A small network was shown many inputs. Here are its activations along a few directions, one row for each input.
Each table varies a few parts of the input and shows all the possible inputs, shuffled.
Descriptions start from the smaller parts, as in this example, which fits no table here: one of 6 places along a line, together with either a single point or one of 11 places around a ring or (one of 2 separate values, together with one of 8 places around a ring).
Shared parts are said once, and a part with two or three values counts as separate values.
In the rows, 128 means zero.

Other details of the inputs shift rows strongly along two fixed directions, in all tables alike. That doesn't count.

Table:
r1: [ 98  92 131 158 132  92 100  95 120 140 147  80 146]
r2: [128 178 139 143 119 162 117 118 129 122 123 155  80]
r3: [ 93  80 131 151 122  88  96  95 112 133 140  94 149]
r4: [107  91 135 151 144  86  96  81 127 137 143  77 150]
r5: [156  83 108 107 180 113 200 180 147 101  17 135 167]
r6: [106  87 127 129 105  94 117 102 116 125 178  93 175]
r7: [110 154 140 139 108 157 123 139 120 136 118 151  84]
r8: [135  96 134 134 124  93 106  89 126 122 185 102 170]
r9: [107  85 126 130 113  94 117 102 119 127 180  91 170]
r10: [121 166 124 109  95 151 122 160 107 142 141 162 102]
r11: [123  98 133 135 126  96 108  93 133 121 182  91 174]
r12: [106  91 137 161 136  93 110  76 141 122 150  81 156]
r13: [195  98  98  72 204 109 199 200 145 117  31 125 185]
r14: [116 172 135 148 117 160 137 134 143 130 120 150  83]
r15: [125 178 126 115 114 159 131 151 128 140 154 152  92]
r16: [104  81 126 128 105  95 115 104 117 122 177 100 174]
r17: [125 165 129 110  98 157 133 157 113 140 144 158 103]
r18: [116 168 136 152 109 161 135 139 137 132 120 149  83]
r19: [123 161 127 134 136 149 133 146 131 141 101 140  90]
r20: [138 171 144 135 124 153 109 126 119 137 115 161  74]
r21: [136 160 120 112 117 152 153 162 127 129 130 145 117]
r22: [191  70  90  70 207 104 231 214 145 114  16 121 205]
r23: [113 179 135 145 115 164 129 133 136 129 123 150  76]
r24: [110  95 122 133 120  90 104 112 114 143 177  83 167]
r25: [111  98 139 153 139  91  89  82 126 135 144  86 147]
r26: [ 96  83 133 152 129  89 103  96 116 139 142  85 146]
r27: [136 178 131 112 117 159 127 148 130 134 150 150  94]
r28: [195  96  99  79 203 115 210 189 152 103  38 135 193]
r29: [121 166 130 112  94 161 127 158 113 134 148 166  98]
r30: [167  87 105 111 202 113 206 186 150 115  14 116 169]
r31: [122 180 140 143 116 162 125 125 137 125 121 149  75]
r32: [124 102 125 126 135  90  90  98 116 135 179  95 163]
r33: [123 179 128 122 106 163 138 148 137 134 155 156  98]
r34: [107  88 124 129 117  90 103 112 110 142 175  90 165]
r35: [211  90  97  69 206 103 200 196 136 114  28 134 187]
r36: [135 163 117 108 129 145 138 164 127 143 129 145 111]
r37: [145  79 127 123 144  84 109 101 122 123 166  96 177]
r38: [113  69 121 126 122  86 133 115 127 120 155 101 194]
r39: [137 144 122 112  98 163  85 116 111 140 107 178  80]
r40: [123  59 123 131 115 105  72  64 116 128 143 115 151]
r41: [124 179 140 139 125 162 121 129 133 136 118 148  75]
r42: [132 154 124 114 111 152 153 163 130 131 131 156 118]
r43: [ 94  80 134 154 116  97 108  88 123 122 145  92 154]
r44: [130 163 126 119 111 154 135 156 122 139 147 144 105]
r45: [205  85  99  74 201 106 210 182 145 101  39 132 193]
r46: [131 174 144 138 125 160 118 127 131 132 117 148  78]
r47: [110 164 137 136 103 154 117 142 114 144 113 153  80]
r48: [143 178 133 111 120 159 120 145 123 132 151 159  93]
r49: [195  99  98  74 201 115 208 187 148 101  39 134 187]
r50: [113 153 137 147 109 156 137 140 137 129 116 152  89]
r51: [132 184 130 120 109 160 132 142 137 129 154 154 101]
r52: [ 98  93 133 158 138  96 105  86 130 132 154  81 145]
r53: [125 177 124 116 110 161 138 147 131 131 151 152  99]
r54: [132 175 129 115 113 157 131 139 132 126 152 148 103]
r55: [137 163 146 143 121 155 123 116 134 123 120 162  86]
r56: [149 156 140 130 138 150 129 129 125 127 103 154  90]
r57: [106  76 128 131 111  90 124 104 124 127 173  94 185]
r58: [ 95  73 137 160 118  91 113  89 130 121 146  90 163]
r59: [116 170 135 147 110 160 134 138 132 130 120 145  80]
r60: [122  98 131 130 125  95 105  90 129 120 183  88 170]
r61: [139 143 124 114  94 171 102 111 119 124 107 182  85]
r62: [113  95 138 157 143  99  92  75 124 126 153  91 146]
r63: [ 98  81 134 159 127  94 105  91 121 131 150  83 149]
r64: [113 163 136 143 105 159 133 139 129 127 117 151  80]
r65: [121 170 128 109  92 157 123 161 109 146 143 159  98]
r66: [132  84 127 124 144  87 111 103 130 124 165  85 180]
r67: [112  94 142 163 132  96 102  75 139 119 151  86 155]
r68: [139 145 125 119  94 169 103 111 126 126 108 187  88]
r69: [124 174 144 143 116 159 117 119 135 124 123 149  82]
r70: [126 177 126 125  99 161 139 152 129 137 153 154 103]
r71: [108 152 139 138 108 156 121 140 119 132 118 156  82]
r72: [125 173 142 147 120 161 117 116 135 124 125 157  84]
r73: [ 93  69 136 160 118  90 110  89 129 118 146  95 162]
r74: [138 163 133 129 143 149 121 135 123 133  96 148  93]
r75: [188 101  95  74 201 107 200 199 146 119  36 121 182]
r76: [121  92 141 157 132  94  97  66 123 118 155  96 146]
Each input here is: one of 4 places along a line, together with either a single point or (one of 2 separate values, together with one of 9 places along a line).
The inputs of r66 and r60 match in every part but the place on the line of 4. If r29 is changed in the same way as r66 into r60, which row does it become? -> r16
The inputs of r56 and r20 match in every part but the place on the line of 4. If r44 is changed in the same way as r56 into r20, which row does it become? -> r24
Change only the choice among 2 separate values in r30. List by row number the other rows that result. -> r44
Change only the place on the line of 9 in r65. List by row number the other rows that result. -> r10, r13, r24, r32, r34, r35, r36, r75

Table:
r77: [121 124 133 145 137 122 125 110 135 125 125 113 128]
r78: [147 231 133 105 106 200 151 188 130 135 117 199  51]
r79: [128 114 121 116 125 117 131 135 124 129 136 122 151]
r80: [130 124 127 133 139 130 141 135 135 127  99 126 123]
r81: [128 116 121 119 130 118 132 135 123 130 139 119 148]
r82: [119 121 134 143 138 121 124 115 135 127 125 114 129]
r83: [151 108 121 107 136 118 114 113 123 123 128 130 147]
r84: [141 136 124 114 138 130 147 150 132 128 127 130 137]
r85: [ 68 159 157 174  56 143  48  64 107 146 219 129  73]
r86: [131 109 120 116 124 119 133 133 126 127 138 125 151]
r87: [119 108 130 138 127 121 124 116 126 124 120 123 131]
r88: [120 120 132 145 133 120 124 116 133 126 123 115 129]
r89: [133 132 125 128 141 138 146 146 131 127  89 138 115]
r90: [146 154 126 113 135 142 152 155 131 126 122 142 123]
r91: [131 118 121 119 131 116 136 136 128 130 139 117 148]
r92: [141 107 132 134 141 119 106  98 126 125 109 130 129]
r93: [120 123 132 143 138 119 124 114 135 125 124 115 128]
r94: [132 120 124 122 132 117 134 134 128 127 143 117 148]
r95: [116 112 131 138 126 119 122 118 125 126 118 120 130]
r96: [139 124 117 109 128 131 145 150 127 128 119 138 142]
The inputs of r77 and r90 match in every part but one. If r95 is changed in the same way as r77 into r90, which row does it become? -> r79
What do these inputs look like to the network? -> one of 2 separate values, together with either a single point or one of 9 places along a line
Change only the choice among 2 separate values in r93. List by row number the other rows that result. -> r78

Table:
r97: [123 157 130 137 122 148 128 136 131 133 119 138  97]
r98: [143  98 116 111 147 122 148 145 125 122  72 133 146]
r99: [131 111 118 120 141 115 142 132 132 126 125 113 155]
r100: [115 131 138 141 113 126  95  93 121 130 158 120 116]
r101: [157  96 116 113 164 117 157 138 140 118  79 125 157]
r102: [123 133 131 137 116 136 111 108 129 130 143 133 114]
r103: [135 155 134 125 124 150 119 129 124 128 121 150  98]
r104: [ 98 109 136 153 109 109  85  73 124 128 178  99 134]
r105: [126 162 128 122 118 150 131 147 128 139 136 141 103]
r106: [110 136 134 139 109 122  98 108 119 141 179 112 121]
r107: [143 120 118 107 144 127 159 150 138 120 100 129 149]
r108: [122 141 132 129 120 127 113 126 121 138 157 124 117]
r109: [108 131 133 136 112 118 102 108 122 139 177 108 125]
r110: [110 100 129 139 131 103 124 115 127 132 154  95 156]
r111: [136 158 126 120 113 151 130 141 130 131 139 153 110]
r112: [121 157 131 135 118 149 122 125 130 132 128 142 100]
r113: [141 118 119 113 143 125 157 151 136 117 104 128 149]
r114: [145 104 121 124 152 122 159 139 142 115  85 129 146]
r115: [120 136 132 137 119 135 111 110 126 128 139 128 115]
r116: [142 111 121 115 149 110 139 136 128 126 122 116 156]
r117: [144 112 124 120 139 122 158 150 134 116 106 132 151]
r118: [146 116 119 112 143 126 160 151 140 120 102 135 152]
r119: [120 157 136 138 120 149 132 134 130 130 119 147  98]
r120: [134 158 135 129 127 147 118 133 124 132 121 149  97]
r121: [124 105 125 138 146 110 137 125 136 125 109 106 145]
r122: [129 152 131 130 116 154 129 129 136 127 122 153  99]
r123: [132 157 128 121 109 152 133 140 134 129 139 153 110]
r124: [130 101 125 128 145 113 139 118 137 118 107 112 150]
r125: [155 121 121 104 150 121 150 151 128 120 102 133 147]
r126: [137 113 130 136 149 117 155 143 132 125  87 119 137]
r127: [ 94  54 136 163 133  64  98  65 123 123 167  63 183]
r128: [126 160 125 126 117 151 133 148 129 136 136 140 102]
r129: [123 144 138 142 111 144 125 123 128 123 130 145 100]
r130: [122  37 129 145 151  60  95  65 124 120 156  67 199]
r131: [120 130 134 134 105 122 100 102 120 134 178 124 130]
r132: [146 123 117 110 150 123 152 151 132 125 106 126 148]
r133: [135 122 118 119 145 125 155 153 135 127 109 121 141]
r134: [136  94 115 118 150 113 146 147 126 130  73 123 148]
r135: [103 118 134 143 103 123  93 101 113 138 150 124 119]
r136: [118 157 137 139 121 148 131 138 132 134 118 143  97]
r137: [135 105 123 128 151 111 133 122 132 124 108 112 148]
r138: [129 159 126 118 114 150 131 141 129 128 136 147 109]
r139: [114 134 137 144 116 132 117 112 127 123 137 128 114]
r140: [150 113 124 116 155 122 140 135 130 119  91 130 139]
r141: [140 104 111 101 137 120 149 155 123 125  93 134 152]
r142: [114 135 135 132 107 124 100 106 121 133 177 120 126]
r143: [116 151 134 134 112 141 130 137 121 128 143 139 109]
r144: [113 138 135 145 119 133 117 115 128 128 138 128 113]
r145: [146 121 117 108 146 125 152 148 134 121 106 128 149]
r146: [137 111 129 128 147 120 153 137 134 115  90 125 140]
r147: [131 159 137 132 127 146 117 136 126 135 120 145  95]
r148: [136 162 132 118 121 145 126 144 121 133 138 149 106]
r149: [113 148 138 141 109 143 114 115 128 126 141 137 100]
r150: [147 103 121 116 142 109 136 129 128 124 128 120 159]
r151: [142 125 116 111 146 124 151 149 135 125 109 125 146]
r152: [113 141 135 142 120 132 111 115 129 137 138 123 111]
r153: [157  96 117 115 162 117 152 135 136 119  83 126 154]
r154: [138 117 125 125 145 122 162 156 129 127 102 121 142]
r155: [125 157 135 137 120 144 114 128 126 137 129 137  97]
r156: [121 160 133 129 115 150 136 144 126 132 137 146 108]
r157: [131 117 120 122 143 119 149 142 131 122 118 121 150]
r158: [129 133 135 129 111 124 105 113 118 132 167 131 127]
r159: [142 105 122 123 149 122 154 134 141 118  91 130 144]
r160: [119 147 122 117 107 147 124 151 116 143 129 149 102]
r161: [106  31 124 146 129  66  93  69 117 125 153  73 192]
r162: [119 151 133 129 110 143 127 135 125 124 145 140 112]
r163: [150 115 114 112 143 126 156 147 137 120 106 131 153]
r164: [132 152 128 131 117 154 127 128 131 128 123 152  99]
r165: [138 151 133 126 121 152 119 127 126 130 125 155  97]
r166: [133 157 134 129 126 147 120 131 126 132 122 147  99]
r167: [135 101 123 126 135 113 144 132 136 119 126 118 160]
r168: [124 141 134 129 120 126 111 125 120 138 158 124 117]
r169: [134 106 120 126 153 112 138 126 138 123 102 112 151]
r170: [118 136 135 141 119 127 102 105 123 133 148 123 115]
r171: [142 113 119 124 155 122 156 142 140 120  84 123 145]
r172: [125 158 137 126 111 150 136 145 125 125 133 149 107]
r173: [134 163 129 118 119 147 128 143 124 133 137 147 106]
r174: [134 154 132 117 117 142 122 135 121 130 144 145 111]
r175: [ 96 127 136 148 108 120 105 108 121 137 178 110 124]
r176: [117 143 124 119 103 142 117 140 114 138 138 147 111]
r177: [ 96  93 130 141  88 104  79  85 111 138 192 107 148]
r178: [123 136 134 134 120 134 110 111 126 128 139 129 113]
r179: [ 84  98 139 159  97  93  75  66 118 134 220  78 153]
r180: [152 113 118 105 151 117 152 146 131 121 103 124 157]
r181: [117 157 136 140 121 146 131 138 130 133 117 143  95]
r182: [147 116 120 113 140 121 144 137 133 125 120 128 151]
r183: [130 159 135 132 126 146 119 137 127 136 120 144  95]
r184: [122 159 135 135 120 146 115 130 130 137 129 138  95]
The inputs of r117 and r143 match in every part but one. If r130 is changed in the same way as r117 into r143, which row does it become? -> r120
The inputs of r107 and r179 match in every part but one. If r146 is changed in the same way as r107 into r179, which row does it become? -> r127
What do these inputs look like to the network? -> one of 2 separate values, together with one of 4 places along a line, together with either a single point or one of 10 places along a line
A walk changes only the place on the line of 4. It starts at r183 and steps to r166. List the rest of the walk in order. -> r103, r165
Which other rows agree with r145 in the place on the line of 4 and the choice among 2 separate values? List them by row number. -> r107, r113, r125, r138, r141, r142, r162, r172, r174, r180
Change only the choice among 2 separate values in r155. List by row number the other rows that result. -> r106
Which other rows agree with r177 in the place on the line of 4 and the choice among 2 separate values? List them by row number. -> r111, r117, r118, r123, r131, r150, r158, r163, r167, r182
Change only the choice among 2 separate values in r118. List by row number the other rows that result. -> r159
